Each row below holds a small network's activations on one input, seen along a few directions.
Each table varies a few parts of the input and shows all the possible inputs, shuffled.
Descriptions start from the smaller parts, as in this example, which fits no table here: values(3) and (point or ring(11) or (line(4) and ring(5))).
Shared parts are said once, and a part with two or three values counts as separate values.
(in the rows, 128 means zero)

Other details of the inputs shift rows strongly along two fixed directions, in all tables alike. That doesn't count.

Rows:
R1: [124 119 105 151 107 133 132  96  70 164 154 141  88]
R2: [148 150 119 139 114 103 155 106 115 163 168 127  86]
R3: [132 131 141  98 136 131 137 120 165 106 121 124 127]
R4: [145 130 144 140 111 137 139  95 101 143 144 141  98]
R5: [150 140 114 131 110 123 141 111 122 135 171 137  95]
R6: [110 158  92 154 143 104 136 140 113 114 186 141  94]
R7: [106 125 145 160 128 144 102 137 125 106  99 111 134]
R8: [116 118 117 109 142 132 123 126 143 126 121 126 142]
R9: [148 134 133 114 123 121 135 124 159 127 134 124 129]
R10: [144 134 133 139  98 139 144  87  84 147 140 137  80]
R11: [120 110 136  46 176 131 119 185 224  93  76 108 216]
R12: [126 120 146 172 119 131 120 120  70 138 109 141 119]
R13: [144 121 131 162 103 125 116  95  80 187 115 130 127]
R14: [131 121 139 140 127 128 115 149 117 117  95 131 153]
R15: [120 123 119 129 141 127 123 119 131 139 139 133 134]
R16: [106 145  81 145 131 111 140 142  98 105 190 143  74]
R17: [121 132 128 119 139 118 133 164 131 115 113 125 148]
R18: [119  95 169 156 104 168  95  98 117 154  59 109 163]
R19: [122 156  70  48 172 108 164 184 226  63 221 128 116]
R20: [133 120 170 131 130 126 119 149 122 140  38 110 183]
R21: [ 94 157  75 107 167 102 139 174 170  67 189 131 109]
R22: [132 132 139 145 128 121 117 146 122 127  89 123 155]
R23: [121 108 126 115 143 142 122 131 134 124 130 138 142]
R24: [135 132  91 155 109 120 128 107  85 165 186 144  91]
R25: [136 105 146 102 131 136 120 138 131 147  84 119 171]
R26: [128 125 167 139  96 153 116 100 146 125 109 114 122]
R27: [144 115 177 112 130 139 125 112 156 123  76 121 159]
Each input here is: values(3) and (point or (values(2) and line(4))).
Question: Changing only the values(3) part turns R23 into R4. The same change can be made to R25. Which row results?
Answer: R19
Question: Change only the values(3) part in R16. List by row number the other rows that result.
Answer: R1, R10

Rows:
R28: [131 140 134  64 153 128 142 158 224  70 138 119 148]
R29: [144 135  60 129 122  98 157  89  70 207 225 157  70]
R30: [110 119 144 140 140 133 111 155 114 104  78 124 158]
R31: [113 152  94 112 162  97 133 186 165  88 152 125 143]
R32: [144 148 132 145 102 124 145  93 111 142 162 132  78]
R33: [135 142 135  64 153 123 145 159 225  76 137 116 149]
R34: [ 96 126  88  62 174 136 121 178 233  64 168 124 161]
R35: [124 117 124 194  87 143 113  67  47 189 148 139  83]
R36: [ 98 103 150 117 158 149 105 174 142  70  63 122 179]
R37: [ 97 128  83  91 158 135 122 156 194  85 184 131 133]
R38: [145 123 145 196  79 130 119  64  44 219 115 126 101]
R39: [144 100 200 106 118 165 114 112 154 105  36 114 173]
R40: [117  75 173 117 128 176  90 120 144 118  42 117 191]
R41: [120 106 145  92 144 149 107 145 184 113  81 113 188]
R42: [143  95 198 138 103 171 111  88 108 121  49 122 144]
R43: [146 119 172 155 121 116 113 141  98 153  36 112 177]
R44: [107 158  84 157 137  98 136 153 103 118 181 138  94]
R45: [162 113 204 101 118 138 130 120 166 133  36 103 181]
R46: [136 146  60 116 147  89 159 158  90 148 208 160 100]
R47: [120 148 106  77 151 129 145 152 208  63 183 130 112]
R48: [160 155  70 104 114  96 182 101  99 165 240 153  44]
R49: [107 161  76 125 157  95 139 178 149  94 185 134 112]
R50: [ 95 158  67 173 133 107 138 142  78 113 215 148  58]
R51: [159 103 205 192  65 163 117  43  37 183  53 127 105]
R52: [111 144 107 167 128 111 127 140  85 128 146 136 104]
R53: [146 139 122 182  92 114 131  81  66 212 149 124  93]
R54: [146 102 177 141 109 144 106 103 116 178  45 108 177]
Question: What is each input in this table made of?
Answer: values(3) and (point or line(8))
Question: Changing only the values(3) part turns R41 into R32. The same change can be made to R35. Which row results?
Answer: R51
Question: Change only the values(3) part in R31. List by row number the other rows that result.
Answer: R33, R54
